Each row below holds a small network's activations on one input, seen along a few directions.
In each table, some parts of the input vary, and every possible input appears once, in random order.
A made-up example of a description, with smaller parts first: one of 5 places around a ring, together with either a single point or one of 9 places around a ring or (one of 3 separate values, together with one of 4 places along a line).
Shared parts are said once, and a part with two or three values counts as separate values.
In the rows, zero is written as 128.

Other details of the inputs shift rows strongly along two fixed directions, in all tables alike. That doesn't count.

Table:
r1: [ 75 139  53 113 144 104 125 129  57 155 174 152 194]
r2: [128 108 116  94 119 148 142  92 147 148 104 126 141]
r3: [150 144 174 128 127 151 148 135 139 105 104 121 117]
r4: [ 71 142 161 160 145 129 143 161  98  78 160 149 108]
r5: [133 124 118  81 116 144 136  93 144 152 106 128 140]
r6: [148 139 168 134 138 117 116 139 149 108 108  92 123]
r7: [162 114 103 129 128 129 128  95 142 154 117 122 155]
r8: [166  89  88 120 137 133 125 118 138 153 115 122 136]
r9: [151 136 150 140 126 114 113 151 153 120 104 108  94]
r10: [100 162 134 171 140 104 124 195  90  98 150 140 109]
r11: [136 116 116  97 130 159 139  87 139 139  98 129 152]
r12: [148 129 149 146 133 118 115 149 155 111  98 108 102]
r13: [151 144 157 136 131 111 115 144 151 119 108 101 103]
r14: [ 66 133  33 118 135 106 111 136  69 159 165 164 165]
r15: [150 111 146 141 138 122 117 157 157 110 110 106  93]
r16: [ 73 167 161 133 132 116 129 179 101  86 144 162 109]
r17: [161 118 114 120 129 130 128  91 138 152 124 115 167]
r18: [155 113 117  97 122 150 136  97 134 143 102 149 152]
r19: [135 102 119  93 112 136 137  84 146 154 127 131 125]
r20: [158 128 108  99 122 126 110 100 133 159 122 104 150]
r21: [ 72 105  37 134 147 113 131 136  76 151 179 173 172]
r22: [147 120 104 112 120 117 117  94 153 161 119 119 141]
r23: [143 110 116  96 129 154 129  91 140 137  96 146 149]
r24: [166 146 159 154 122 122 127 139 146 121 124 110 110]
r25: [145 140 172 141 131 119 119 130 157 109 119  99 124]
r26: [ 63 144  56 113 132 107 116 117  70 157 186 155 186]
r27: [128 102 125  99 120 145 136  86 143 153 112 124 144]
r28: [153 119 147 135 132 118 115 159 156 119 116 107  85]
r29: [158 121 116  91 113 148 134 100 132 151 109 148 145]
r30: [151 129 152 163 134 131 120 137 157 109 107 115 106]
r31: [143 108 116  96 107 146 133  85 138 156 134 130 123]
r32: [155 124 177 138 104 135 142 127 136 111 131 124  98]
r33: [137 111 117  87 121 143 128  94 146 141  97 145 145]
r34: [ 85 151 134 176 156 110 119 186  98  84 137 137 114]
r35: [149 122 111  96 128 117 113  99 140 157 115 105 153]
r36: [145 129 175 130  99 136 130 124 141 111 132 119  89]
r37: [158 125  96 107 121 125 111 103 136 161 115 112 138]
r38: [154 138 166 143 146 128 118 135 142 104 107  93 127]
r39: [ 64 164 159 139 130 121 143 177 101  93 150 143 105]
r40: [145 137 161 150 130 118 120 134 161 111 112 107 112]
r41: [ 67 155 158 155 144 137 147 171  96  81 143 144 116]
r42: [ 79 161 140 168 134  97 119 183 111  98 155 143 103]
r43: [ 80 158 159 155 138 133 154 178  90  87 149 147 119]
r44: [ 79 160 143 163 152  97 119 183 102  87 142 129 119]
r45: [133 119 176 131 122 137 140 124 154 105 121 119  96]
r46: [141 140 180 126 110 146 131 130 140 123 124 112  97]
r47: [148 148 172 135 124 115 117 132 155 118 125 100 116]
r48: [153 104 117 104 111 145 145  88 133 156 133 134 132]
r49: [168 121 149 153 123 128 127 154 151 122 132 116  92]
r50: [ 88 174 144 167 132 104 117 177 101  99 166 135 110]
r51: [131 109 126  93 113 141 134  88 141 162 118 124 136]
r52: [ 38 132  61  94 140 126 140 116  75 140 154 173 183]
r53: [146 104 125 108 121 152 145  89 130 155 116 128 151]
r54: [163 132 153 164 127 127 128 143 151 115 113 118 109]
r55: [ 90 150 134 165 133 111 117 191 106  99 174 141  91]
r56: [134 115 178 134 112 131 135 121 151 101 119 120  98]
r57: [142 146 170 121 109 149 137 137 143 118 117 114  94]
r58: [156 110 145 150 146 133 119 154 151 106 108 107  96]
r59: [146  87  93 117 128 128 119 107 159 152 121 124 131]
r60: [151 142 172 129 114 149 149 140 139 117 115 118 103]
r61: [138  89 119 112 117 146 136  76 138 138 118 133 140]
r62: [ 68 146 164 148 120 108 136 164  99  87 166 149  99]
r63: [ 84 135 136 178 154 116 124 186 109  85 159 142 105]
r64: [ 78 111  32 120 145 108 126 147  66 157 176 166 164]
r65: [151 139 171 151 138 130 121 127 150 105 117 100 127]
r66: [ 60 141  60  98 132 131 147 122  61 150 165 176 182]
r67: [143 105  96 123 123 124 118  99 157 153 109 126 140]
r68: [156 144 151 150 113 125 113 142 154 123 121 114  93]
r69: [166 141 167 144 139 124 125 142 136 110 113  97 129]
r70: [135 125 181 139 131 152 138 124 143 108 110 113 110]
r71: [149 111 124 103 112 149 143  91 128 163 123 127 143]
r72: [ 58 112  62 115 138 127 150 111  65 144 180 180 175]
r73: [164 115  95 127 115 128 124 104 142 163 120 129 139]
r74: [167 121  98 115 126 124 123 106 131 161 114 115 147]
r75: [160 100  86 106 123 131 111 118 141 161 123 117 120]
r76: [ 97 162 142 173 153 104 128 186  90  89 147 133 125]
r77: [149 111 102 128 135 132 121  88 148 148 111 119 153]
r78: [ 73 121  35 131 149 107 126 136  65 151 157 168 181]
r79: [152 110  98 120 142 130 117  97 139 147 101 113 152]
r80: [164 125 113 115 119 127 126  94 136 160 131 114 160]
r81: [148  95  93 111 121 124 118 109 157 161 127 125 123]
r82: [ 81 173 158 135 126 126 125 179  93  88 150 161 107]
r83: [152 117 177 144 114 138 144 124 138 103 124 124 105]
r84: [142 131 115  84 110 153 132  93 136 154 113 127 138]
Description of these inputs: one of 6 places around a ring, together with either one of 6 places along a line or (one of 2 separate values, together with one of 4 places along a line).
The inputs of r27 and r53 match in every part but the place on the ring of 6. If r44 is changed in the same way as r27 into r53, which row does it become? -> r76
The inputs of r26 and r25 match in every part but the place on the ring of 6. If r55 is changed in the same way as r26 into r25, which row does it become? -> r59
The inputs of r16 and r29 match in every part but the place on the ring of 6. If r81 is changed in the same way as r16 into r29, which row does it become? -> r49
Which other rows does r54 become when the choice among 2 separate values takes its other values? List them by row number. -> r78
Which other rows does r37 become when the choice among 2 separate values takes its other values? List them by row number. -> r50
Which other rows does r84 become when the place on the ring of 6 takes its other values? List them by row number. -> r3, r5, r11, r52, r66
Which other rows does r68 become when the place on the ring of 6 takes its other values? List them by row number. -> r30, r42, r54, r67, r73
Which other rows does r31 become when the place on the line of 6 takes its other values? List them by row number. -> r36, r46, r57, r82, r84

Table:
r85: [ 97 164 195 166 120 120 137 194 111  73 158 139  70]
r86: [128  94  85  95 112 134 131  85 129 169 140 135 144]
r87: [ 51 143 105 123 127 116 135 160  74 117 175 173 126]
r88: [140 104  74 104 123 117 110  93 145 170 123 122 145]
r89: [131  85  86 107 129 142 138  85 128 156 126 137 156]
r90: [149  92  90 115 119 146 141  82 132 160 125 144 153]
r91: [190 152 199 150 128 125 121 141 171 105  91  80 103]
r92: [178 108 175 152 124 145 138 118 167 114 109 104 100]
r93: [140 120  98 102 115 141 139  75 118 165 131 139 173]
r94: [ 70 146  98 151 139  94 119 170  88 120 173 148 130]
r95: [150  99  64 114 134 136 124 106 125 166 118 133 154]
r96: [185 132 200 148 101 141 135 135 171 111 116 107  70]
r97: [176 141 170 135 129 123 110 118 168 118  93  88 122]
r98: [129 125 103  78 118 147 134  79 132 159 103 137 164]
r99: [147 109  64 103 118 128 118 105 126 177 132 130 141]
r100: [184 117 159 152 134 128 123 135 172 116  94  96 104]
r101: [152  97  78 116 136 129 121 105 137 161 111 127 152]
r102: [ 74 163 105 141 148 103 123 163  75 119 158 144 159]
r103: [ 74 165  98 143 148 104 123 166  67 118 169 150 163]
r104: [119 178 201 190 134 103 119 226 120  64 154 118  59]
r105: [ 65 134 113 147 139 125 143 158  77 104 164 169 135]
r106: [121  98  84  91 125 149 135  89 134 154 106 151 151]
r107: [ 88 157 191 159 130 116 132 192 114  74 155 130  73]
r108: [117 120  98  83 126 142 131  79 129 158 111 130 170]
r109: [125  91  89  95 130 146 133  85 143 154 105 136 150]
r110: [ 72 168  96 142 147 110 125 167  64 121 165 149 158]
r111: [176 141 190 123 112 148 139 115 155 116 100 106 112]
r112: [171 113 172 124 121 152 138 124 163 112  93 118  96]
r113: [173 123 155 136 119 118 105 126 176 126 106  96  95]
r114: [100 192 233 166 134 125 140 203 109  49 136 126  81]
r115: [126 107  90  80 107 142 129  88 141 166 115 145 135]
r116: [192 117 152 146 131 135 122 138 165 120  99 103 103]
r117: [136 111 101  92 122 141 136  73 124 163 124 125 172]
r118: [177 117 159 149 136 128 117 131 176 113  90  95 102]
r119: [ 57 135  88 158 158  98 115 163  85 107 162 155 149]
r120: [ 54 125 104 137 149 121 138 154  79 107 162 162 142]
r121: [174 115 168 138 108 137 132 115 165 130 124 105  93]
r122: [177 134 184 137 118 142 136 107 158 121 111  96 120]
r123: [156 123 175 118 111 141 126 124 176 120  99 105  83]
r124: [ 62 163 101 142 152  98 118 154  81 116 158 142 164]
r125: [ 48 155 118 126 145 117 137 149  68 109 167 154 158]
r126: [147 103  69 101 120 121 115 100 135 177 126 128 145]
What do these inputs look like to the network? -> one of 3 separate values, together with either one of 6 places along a line or (one of 2 separate values, together with one of 4 places along a line)
The inputs of r108 and r109 match in every part but the choice among 3 separate values. If r93 is changed in the same way as r108 into r109, which row does it become? -> r90
The inputs of r103 and r116 match in every part but the choice among 3 separate values. If r98 is changed in the same way as r103 into r116, which row does it become? -> r106
Which other rows does r111 become when the choice among 2 separate values takes its other values? List them by row number. -> r117
A walk changes only the place on the line of 4. It starts at r96 and steps to r85. List the rest of the walk in order. -> r87, r115
Which other rows does r91 become when the place on the line of 6 takes its other values? List them by row number. -> r97, r102, r103, r110, r124

Table:
r127: [156 118 155  88 111 158 143  93 148 134  97 128 127]
r128: [169  98 122 121 129 135 122 109 166 143 101 106 119]
r129: [180 100 143 139 133 138 123 109 171 126  93 106 117]
r130: [147 105 126  92  99 163 152  70 142 159 119 138 136]
r131: [152  99 127  83  99 157 147  76 139 156 122 139 132]
r132: [122 105  82  70 113 162 148  56 124 174 111 151 177]
r133: [195 145 224 170 115 131 123 173 177  89 109  85  47]
r134: [180 119 132 116 124 136 118 115 161 144  95 103 119]
r135: [195 114 182 138 123 139 119 133 191 115  85  84  76]
r136: [117 162 187 187 135 112 129 205 117  75 156 122  73]
r137: [172 138 173 155 136 130 126 153 153 104 100 101 102]
r138: [150  95  55 102 134 134 122  74 129 175 111 137 185]
r139: [ 35 147  98 102 133 123 145 125  54 126 177 175 176]
r140: [ 69 148 129 158 142 101 117 178 108  95 152 147 110]
r141: [ 86 165 137 152 140 108 119 185 101  97 148 137 111]
r142: [ 76 146 136 155 142 107 120 182 108  94 152 138 101]
r143: [ 48 153  67 128 141  93 116 142  70 138 174 160 174]
r144: [140 123 201 121 116 151 145 132 156  93 106 122  86]
r145: [146  95  55  94 110 124 117  75 138 188 130 140 157]
r146: [134 122  94 119 136 126 122 122 125 147 122 128 147]
r147: [149 104  63  91 128 128 120  74 129 184 122 119 181]
r148: [ 55 135  59 129 132 103 123 149  68 143 188 169 149]
r149: [179  96 133 130 132 137 125 110 168 136  95 103 118]
r150: [ 81 138 102 165 142 109 130 161  80 112 175 159 140]
r151: [147 158 221 132 114 153 148 127 151  94 106 106 100]
r152: [ 90 171 155 162 144 104 120 185  97  93 157 123 116]
r153: [ 57 143  68 143 154 102 124 138  61 129 174 160 188]
r154: [ 81 160 216 161 130 141 151 178 121  58 135 138  78]
r155: [ 92 145 129 172 141 108 132 181  88 101 170 145 117]
r156: [187 120 141 127 128 131 123 105 158 142 100  93 136]
r157: [171 127 130 109 118 128 115 102 158 151 106  98 130]
r158: [140 105  54  87 122 125 113  78 137 183 110 138 171]
The inputs of r128 and r147 match in every part but one. If r154 is changed in the same way as r128 into r147, which row does it become? -> r151
What do these inputs look like to the network? -> one of 4 places along a line, together with either one of 2 separate values or one of 6 places along a line
Which other rows does r127 become when the choice among 2 separate values takes its other values? List them by row number. -> r132
Which other rows agree with r155 in the place on the line of 4? List them by row number. -> r130, r131, r133, r136, r145, r148, r150
